A small network was shown many inputs. Here are its activations along a few directions, one row for each input.
Each table varies a few parts of the input and shows all the possible inputs, shuffled.
Descriptions start from the smaller parts, as in this example, which fits no table here: values(3) and (point or ring(11) or (line(4) and ring(8))).
Shared parts are said once, and a part with two or three values counts as separate values.
In the rows, 128 means zero.

Other details of the inputs vary at random and push rows far along two fixed directions, the same in every table; ignore that.

A family of inputs:
R1: [121 139 132 126 127 128 128 121 142 125 123 140]
R2: [153  82  94 152 144 135 135 149  91 132 158 109]
R3: [112 136 128 128 127 128 127 125 134 138 128 119]
R4: [128 135 126 132 129 123 125 127 135 126 123 132]
R5: [118 137 139 127 133 118 129 124 142 126 115 129]
R6: [153  83 101 163 140 129 134 152 111 130 152 110]
R7: [122 139 128 116 123 133 119 119 127 131 125 126]
R8: [116 135 132 123 128 130 129 125 125 131 130 125]
R9: [113 139 125 128 130 127 125 119 134 135 128 122]
R10: [204 147 126  27   9 191 130 136  29  72 126 185]
R11: [121 135 138 132 135 117 132 125 148 131 116 123]
R12: [121 134 130 114 116 136 125 122 124 130 127 122]
R13: [125 128 128 132 135 119 129 125 135 128 121 133]
R14: [123 135 135 131 129 126 131 126 144 128 126 130]
R15: [127 135 131 128 127 122 127 125 136 124 115 131]
R16: [121 135 134 115 122 135 129 120 128 131 128 121]
R17: [123 136 128 134 129 126 126 123 141 126 124 133]
R18: [120 135 136 131 135 124 125 128 141 126 126 130]
R19: [124 130 136 133 136 119 129 125 136 129 119 132]
R20: [126 134 132 128 122 121 129 128 137 128 119 130]
R21: [156  85  99 157 148 129 131 150 106 127 152 117]
R22: [124 134 131 129 124 122 127 129 140 129 123 130]
R23: [114 134 134 119 131 131 126 120 129 131 129 120]
R24: [115 135 135 125 134 129 126 122 138 139 127 117]
R25: [126 144 141 115 114 133 128 121 132 121 122 150]
R26: [127 134 135 129 127 121 132 127 139 129 121 128]
R27: [120 129 126 119 130 133 126 118 126 130 130 124]
R28: [120 137 129 130 135 120 127 123 142 129 121 136]
R29: [122 130 135 135 138 117 129 123 138 131 123 132]
R30: [160  84 105 155 142 128 134 151  98 126 153 120]
R31: [130 140 131 122 119 125 126 123 132 122 116 138]
R32: [156  80 104 161 148 123 135 153 102 126 150 108]
R33: [116 136 129 118 132 131 122 118 132 135 125 127]
R34: [128 137 135 121 123 126 128 129 130 121 124 137]
R35: [116 139 133 124 127 131 131 124 132 135 129 122]
R36: [120 130 133 123 132 132 123 122 124 135 130 127]
R37: [116 137 134 129 138 117 128 120 147 129 112 133]
R38: [125 135 134 126 122 121 129 128 139 127 115 129]
R39: [127 133 133 131 130 122 131 129 139 129 125 128]
R40: [157  85 105 155 140 132 135 152 102 122 153 115]
R41: [116 138 135 121 127 131 128 121 125 134 129 132]
R42: [115 134 135 120 132 131 123 123 130 133 127 123]
R43: [122 138 137 130 132 124 128 127 145 129 125 129]
R44: [126 134 131 128 123 127 125 130 138 127 125 131]
R45: [122 135 127 137 137 123 123 125 143 129 125 129]
R46: [151  82 104 149 143 137 132 144  91 132 157 108]
R47: [126 135 130 112 113 137 123 126 121 131 126 127]
R48: [117 144 142 123 130 126 124 121 142 127 122 143]
Description of these inputs: ring(6) and (values(3) or line(5)).
- Changing only the ring(6) part turns R21 into R18. The same change can be made to R37. Which row results? => R5
- Change only the line(5) part in R29. List by row number the other rows that result. => R19, R25, R30, R48
- Change only the values(3) part in R8. List by row number the other rows that result. => R23, R42
- Change only the values(3) part in R24. List by row number the other rows that result. => R16, R35
- Change only the line(5) part in R6. List by row number the other rows that result. => R20, R22, R38, R44

A family of inputs:
R49: [129 127 119 116 113 131 126 131 104 137 126 118]
R50: [151 112 131 138 124 114 146 140 131 118 116 130]
R51: [141 125 123 121 116 133 119 137 125 123 125 108]
R52: [142 115 141 123 136 136 131 132 116 125 136 147]
R53: [136 126 120 119 121 146 119 120 117 125 142 148]
R54: [137 136 115 133 119 133 126 132 124 115 136 153]
R55: [ 63 205 160  91 102 126 121  89 179 147  97 142]
R56: [146 126 135 133 127 123 137 144 118 111 131 157]
R57: [137 122 137 121 110 130 143 139 105 136 131 121]
R58: [140 111 118 129 139 135 115 127 109 128 138 135]
R59: [ 60 188 159 101 134 127 121  81 179 139 108 137]
R60: [131 118 142 115 134 138 140 128 103 122 136 127]
R61: [147 112 139 132 117 130 134 150 124 122 131 109]
R62: [ 84  94 104 219 213  94 121 135 197 174 149  48]
R63: [145 115 113 137 125 118 129 132 127 122 114 124]
R64: [147 128 111 126 108 129 134 130 129 117 121 134]
R65: [141 125 115 137 130 125 120 136 114 116 130 146]
R66: [128 120 121 114 136 137 124 122 102 126 136 120]
- What do these inputs look like to the network? => values(3) and ring(6)
- Change only the ring(6) part in R52. List by row number the other rows that result. => R50, R56, R57, R60, R61
- Change only the values(3) part in R65. List by row number the other rows that result. => R54, R56
